cols: S T M P
209  233  232  226 -> K_978
228  232  230  237 -> K_617
214  236  218  215 -> K_444
220  232  229  227 -> K_857
220  226  219  229 -> K_924
211  232  218  227 -> K_427
present: 220  232  229  227
yes
col: 226  237
P
col: 227  229  227
P
present: 232  229  227
yes
present: 232  233  209
no
present: 232  227
no
col: 232  236
T

cols: Z J L Y
46  209  184  102 = K_267
84  130  176  194 = K_296
141  102  162  198 = K_126
178  129  66  40 = K_241
177  59  49  126 = K_405
157  107  69  83 = K_186
125  78  145  221 = K_826
91  208  151  50 = K_52
182  49  58  145 = K_614
present: 47  209  184
no
present: 185  102
no
col: 102  129  59  107
J
col: 141  178  177  157  125  91  182
Z

cols: X D G A Q
61  149  192  220  90 -> K_485
58  63  200  166  94 -> K_333
157  179  147  171  201 -> K_281
137  45  148  93  139 -> K_681
46  14  199  175  56 -> K_376
col: 148  199
G
col: 149  63  179
D
present: 148  45  137
no

cols: K C F H N U
114  211  27  43  81  166 = K_858
173  63  38  154  133  153 = K_926
150  18  73  202  65  201 = K_482
105  215  169  102  135  86 = K_871
92  213  37  180  148  182 = K_38
col: 43  154  202  102
H
col: 38  73  169
F
present: 86  135
no
col: 81  133  65  135
N
col: 153  201  86  182
U
col: 173  150  105
K
present: 102  135
yes

cols: zule kiz Lumam sasu reki kugi gor Defat Levaf vebap
176  126  196  120  123  177  129  175  64  123 = K_211
119  121  170  93  123  203  121  169  104  137 = K_649
152  129  165  143  132  216  129  194  82  145 = K_885
80  127  108  82  133  223  152  176  128  163 = K_317
180  130  193  98  124  195  149  181  73  121 = K_481
119  122  151  126  134  216  144  183  106  165 = K_235
present: 104  137
yes
col: 223  195  216
kugi
col: 123  137
vebap
present: 193  130
no
col: 143  82  98
sasu

cols: E V W B
103  86  74  19  K_285
76  81  228  234  K_994
103  75  74  19  K_240
present: 86  74  19
yes
present: 74  19
yes
col: 103  76
E

cols: Tanos Boliz Gog Puvi sipi
211  213  244  192  184 -> K_390
211  213  244  192  158 -> K_864
140  58  65  33  64 -> K_379
present: 213  244
yes
present: 211  213
yes
col: 158  64
sipi
col: 211  140
Tanos
col: 244  65
Gog
col: 184  158
sipi
col: 192  192
Puvi

cols: Voreb nas Ved ziki vob vibeg Tuv redi pez
130  124  104  232  96  90  86  128  118  K_188
79  118  62  124  157  153  141  132  166  K_178
53  96  187  168  126  122  32  159  172  K_819
138  151  143  117  182  93  76  127  141  K_308
79  125  139  165  81  132  161  113  91  K_421
col: 166  172  141
pez
col: 153  122  93  132
vibeg

cols: defi vot pav Debeb dopab mevuk rodip
133  141  210  42  167  40  83 : K_641
67  193  42  215  102  154  137 : K_702
154  77  110  161  139  205  138 : K_851
155  110  97  188  142  227  134 : K_639
134  96  123  88  91  68  166 : K_278
91  225  73  172  92  116  106 : K_472
present: 172  92
yes
col: 139  142  91  92
dopab

cols: vub Rupe dok fima murad soz garen Bage
137  37  160  85  173  136  144  175 : K_552
142  38  77  86  50  129  134  52 : K_944
129  61  164  80  179  128  140  175 : K_523
col: 38  61
Rupe
present: 179  128  140
yes
col: 129  128
soz
col: 137  142
vub
col: 50  179
murad
present: 128  179  80  164
no
col: 160  77
dok

cols: bak vum nadav Toru mose fimo tugev zego Daka pugap
113  138  87  65  138  96  140  120  156  160 -> K_124
113  138  87  65  138  96  140  120  156  113 -> K_787
113  138  87  65  138  96  140  142  156  160 -> K_433
which: 113  138  87  65  138  96  140  142  156  160
K_433
which: 113  138  87  65  138  96  140  120  156  113
K_787

cols: Fesa linep gokuz vulak Vobez Nez Bug bod kib beged
134  111  186  124  109  127  125  134  160  132 : K_877
135  82  112  139  133  137  123  138  92  131 : K_783
187  115  113  147  123  100  147  123  92  102 : K_448
126  77  158  80  139  145  111  144  130  146 : K_950
130  100  119  134  130  135  127  133  105  130 : K_430
105  178  105  111  81  172  142  125  127  125 : K_258
75  154  133  137  164  114  158  82  129  133 : K_120
123  93  142  80  144  142  113  140  126  143 : K_507
107  126  115  132  124  144  143  116  106  130 : K_139
181  152  112  100  145  92  132  126  125  109 : K_653
214  158  102  93  150  73  137  124  116  94 : K_412
92  189  101  111  79  179  151  116  124  124 : K_95
present: 113  100
no
present: 73  150
no
present: 80  139
yes

cols: ridut Vule Kovu fur vud nimag ketos
122  202  100  88  20  139  111 -> K_698
100  224  88  77  32  139  54 -> K_266
111  156  100  77  77  139  54 -> K_882
100  179  88  77  32  134  122 -> K_812
77  179  88  88  54  145  100 -> K_910
100  190  66  77  77  134  100 -> K_280
88  202  66  77  66  134  100 -> K_648
100  190  88  66  43  139  88 -> K_380
col: 88  77  77  66
fur
present: 76  134
no
col: 77  88  77
fur
present: 77  100
no

cols: nupa Lak baki Gitof
203  213  110  91 = K_809
129  55  40  212 = K_997
203  213  110  120 = K_654
129  55  194  193 = K_672
present: 203  214  110  91
no
present: 129  55  194
yes
present: 203  213
yes
col: 129  203  129
nupa
present: 203  213
yes

cols: rizig Mag napo vani Doliz Rudu
107  92  113  181  189  57 = K_429
139  122  86  150  152  140 = K_219
53  108  158  133  134  99 = K_897
183  71  118  75  241  41 = K_243
109  103  101  146  130  130 = K_142
107  92  113  181  189  45 = K_114
present: 130  146  101  103  109
no
col: 92  122  108  71  103
Mag
present: 140  152  150  86
no
col: 152  134
Doliz
col: 189  152  134  241  130
Doliz
present: 108  159
no

cols: fof Dagut Keka Lofen kazuv zare
142  167  215  195  57  188 = K_462
26  206  138  241  89  167 = K_741
164  122  159  185  141  118 = K_808
53  76  173  202  84  193 = K_409
140  142  173  61  118  100 = K_936
164  122  159  185  141  78 = K_768
44  211  98  175  148  148 = K_417
col: 89  141  84  118  141  148
kazuv
col: 142  26
fof
present: 185  141
yes
present: 57  188
yes
present: 159  185  141
yes
present: 142  140
no

cols: kefe libe vaf Futu
73  60  72  82 -> K_540
183  187  197  101 -> K_148
69  187  197  101 -> K_475
138  53  180  212 -> K_473
present: 73  60
yes
present: 197  101
yes
present: 73  60  72  81
no
col: 82  101
Futu
col: 183  69  138
kefe
present: 69  187
yes
col: 73  183  69
kefe

cols: kimik buz Kisa litak diri Vezuz katol Sor zoz
100  101  124  115  133  113  16  133  102  K_849
109  134  155  105  176  113  125  122  158  K_215
136  69  105  136  107  113  111  101  83  K_384
col: 133  122
Sor
present: 113  111  101
yes

cols: teb Pifog Bofup lub kel
202  80  204  74  181 = K_154
186  128  64  120  165 = K_294
186  128  117  194  46 = K_504
col: 204  64
Bofup
col: 80  128
Pifog
col: 120  194
lub
present: 120  165
yes

cols: sonem kuf Nepok Mulum Vorom zif zisa zogi pamep zor
113  155  49  151  85  113  110  92  159  180 -> K_27
117  118  165  65  130  112  169  123  123  156 -> K_79
114  160  111  182  44  114  102  104  159  114 -> K_747
64  67  109  123  121  89  121  126  34  147 -> K_642
64  67  109  123  106  89  121  126  34  147 -> K_900
97  125  109  154  115  121  96  134  116  126 -> K_735
160  138  92  157  154  135  111  125  140  135 -> K_326
col: 106  115  154
Vorom
present: 113  110  92
yes
present: 113  155  49  151  85
yes
col: 147  126
zor
present: 125  109  153  115
no

cols: Gov nor dovod Kob sina vulot Lorov koves
46  173  122  182  81  99  180  60 : K_355
173  127  127  77  94  99  86  200 : K_315
78  143  109  184  160  121  155  96 : K_146
163  130  131  185  81  101  188  202 : K_966
65  129  127  151  162  102  180  80 : K_69
present: 86  199
no
col: 46  173  78  163
Gov
present: 155  96
yes
present: 188  101  81
no

cols: Koler Voma beg Vod
115  112  141  142 = K_700
162  75  190  85 = K_286
227  130  167  64 = K_969
57  109  198  148 = K_601
88  105  167  147 = K_298
51  165  134  141 = K_988
present: 190  75
no
present: 227  130  167  64
yes
col: 75  130
Voma

cols: zedi busu zinud Fakap biku zovap namo Dal bosi Bik
122  211  116  159  126  156  93  141  166  172 -> K_30
143  105  134  71  144  120  108  179  235  103 -> K_364
170  133  141  91  129  145  180  70  129  139 -> K_608
112  182  104  103  152  141  98  151  82  191 -> K_652
233  98  80  167  98  136  64  160  100  138 -> K_145
95  109  93  104  134  122  155  120  201  164 -> K_92
114  120  111  48  103  94  172  160  154  152 -> K_643
114  120  111  48  103  94  172  160  178  178 -> K_683
95  53  59  161  153  123  137  80  107  85 -> K_932
present: 160  100  138
yes
col: 103  139  191
Bik
present: 116  159  126  155
no
present: 136  64  160  100
yes
present: 164  201
no

cols: Sunu pabut zun bamid fusil
143  75  62  174  170  K_916
142  140  35  120  186  K_176
103  155  185  86  67  K_996
114  41  133  174  90  K_823
144  198  86  147  62  K_535
134  113  229  160  116  K_743
160  175  140  111  224  K_203
142  210  35  120  186  K_828
142  140  35  41  154  K_644
160  149  139  216  75  K_476
present: 185  86  67
yes
present: 35  120  186
yes
col: 103  114  144  134  160
Sunu
col: 155  41  198  113  175  210  140  149
pabut
col: 35  185  133  86  229  140  35  35
zun
col: 174  147  160  111
bamid

cols: nusu lef fege Nogi butev gasop
35  69  160  98  50  139 -> K_659
158  134  90  88  94  188 -> K_274
93  91  155  124  165  186 -> K_525
151  157  115  84  97  197 -> K_234
206  141  179  108  73  91 -> K_773
90  104  147  100  173  179 -> K_484
197  211  190  125  119  65 -> K_845
215  172  187  114  90  80 -> K_579
col: 93  151
nusu
present: 215  172  187  114  90
yes
present: 35  69
yes
col: 88  124
Nogi
present: 80  90
no

cols: vab piv Ret zatap lofo Dipu saveg bovab rul ras
78  127  130  85  57  91  117  101  108  93 : K_596
159  189  92  183  142  186  236  95  199  150 : K_635
117  122  119  128  119  115  130  145  101  95 : K_60
131  175  92  154  101  153  160  141  185  178 : K_686
141  117  135  157  165  138  131  73  120  137 : K_903
131  175  92  154  101  153  173  141  185  178 : K_254
117  122  119  128  119  115  130  145  101  112 : K_423
78  127  130  85  57  91  107  213  118  107 : K_349
present: 57  91  107  213
yes
col: 178  112  107
ras
col: 145  141  73
bovab
present: 119  115
yes
present: 160  141  185
yes
col: 122  175  117  175  122  127
piv
col: 142  119  101  165  101  119  57
lofo

cols: Febi beka Bal pafip nusug
130  129  130  130  129 = K_532
138  147  148  166  148 = K_165
172  177  183  213  192 = K_259
128  128  128  128  129 = K_872
135  130  128  127  128 = K_488
col: 128  135
Febi
present: 177  183  213
yes
col: 138  172  128
Febi
col: 129  147
beka
col: 147  177  128
beka
col: 130  148  183
Bal

cols: Zuteb pazu Biz belol
171  150  57  73 -> K_216
81  195  38  120 -> K_718
90  42  94  167 -> K_821
95  76  141  193 -> K_530
95  76  141  224 -> K_930
63  139  185  78 -> K_118
77  220  36  203 -> K_111
18  46  57  231 -> K_109
present: 95  77  141
no
col: 90  95
Zuteb
present: 73  57  150
no
present: 63  139
yes

cols: fogo raz Ribam Dez mapo bobu lota Tibe
143  133  83  194  162  234  76  138 = K_883
231  109  145  21  172  147  200  224 = K_200
149  21  153  52  43  204  120  244 = K_815
231  109  145  21  172  76  141  126 = K_568
present: 153  52
yes
present: 194  83
no
present: 143  133  83  194  162
yes
col: 231  149  231
fogo
col: 83  145
Ribam
col: 43  172
mapo

cols: rifoz gal sekuf vazem
125  58  73  37 -> K_232
188  114  89  46 -> K_233
188  114  184  46 -> K_477
186  210  150  117 -> K_935
58  91  129  145 -> K_846
175  116  72  52 -> K_772
124  145  28  152 -> K_110
127  133  118  156 -> K_230
171  69  149  62 -> K_676
175  168  241  191 -> K_129
col: 145  133
gal
present: 116  72  52
yes
present: 188  114
yes

cols: fuza vonu poma fimu Falu mup meka zonos fifu
102  166  127  167  175  86  39  127  159 -> K_375
119  176  201  86  99  177  85  88  117 -> K_537
101  203  152  169  163  132  56  171  114 -> K_919
101  190  137  172  173  109  46  160  132 -> K_764
120  165  199  81  98  172  84  70  128 -> K_453
col: 86  177  132  109
mup
col: 119  101  101
fuza
present: 163  132
yes
col: 46  84
meka

cols: vuzo zot nebod Kebu
141  142  82  42 -> K_633
181  127  141  158 -> K_185
119  169  153  64 -> K_238
82  133  129  61 -> K_18
230  58  127  40 -> K_116
227  71  86  42 -> K_591
201  50  99  43 -> K_890
201  50  99  82 -> K_943
122  171  83  54 -> K_769
135  164  164  187 -> K_436
81  102  143  156 -> K_358
119  169  153  125 -> K_763
present: 127  141
yes
col: 201  122  135
vuzo
col: 43  82  54
Kebu
present: 51  99
no

cols: Makun deku gapud muduz sovo bov Situn depar gat zemor
115  64  127  138  133  89  121  134  175  148 = K_325
139  185  112  134  135  159  118  53  49  151 = K_618
123  103  139  107  125  98  168  114  162  123 = K_731
146  114  72  105  88  139  153  86  77  66 = K_798
123  103  139  167  125  98  168  114  162  123 = K_710
123  103  139  167  125  98  168  131  137  76 = K_133
89  148  126  118  111  155  134  203  161  130 = K_632
89  103  139  167  125  98  168  114  162  123 = K_40
present: 112  134
yes
present: 98  168  131  137
yes
col: 162  137
gat

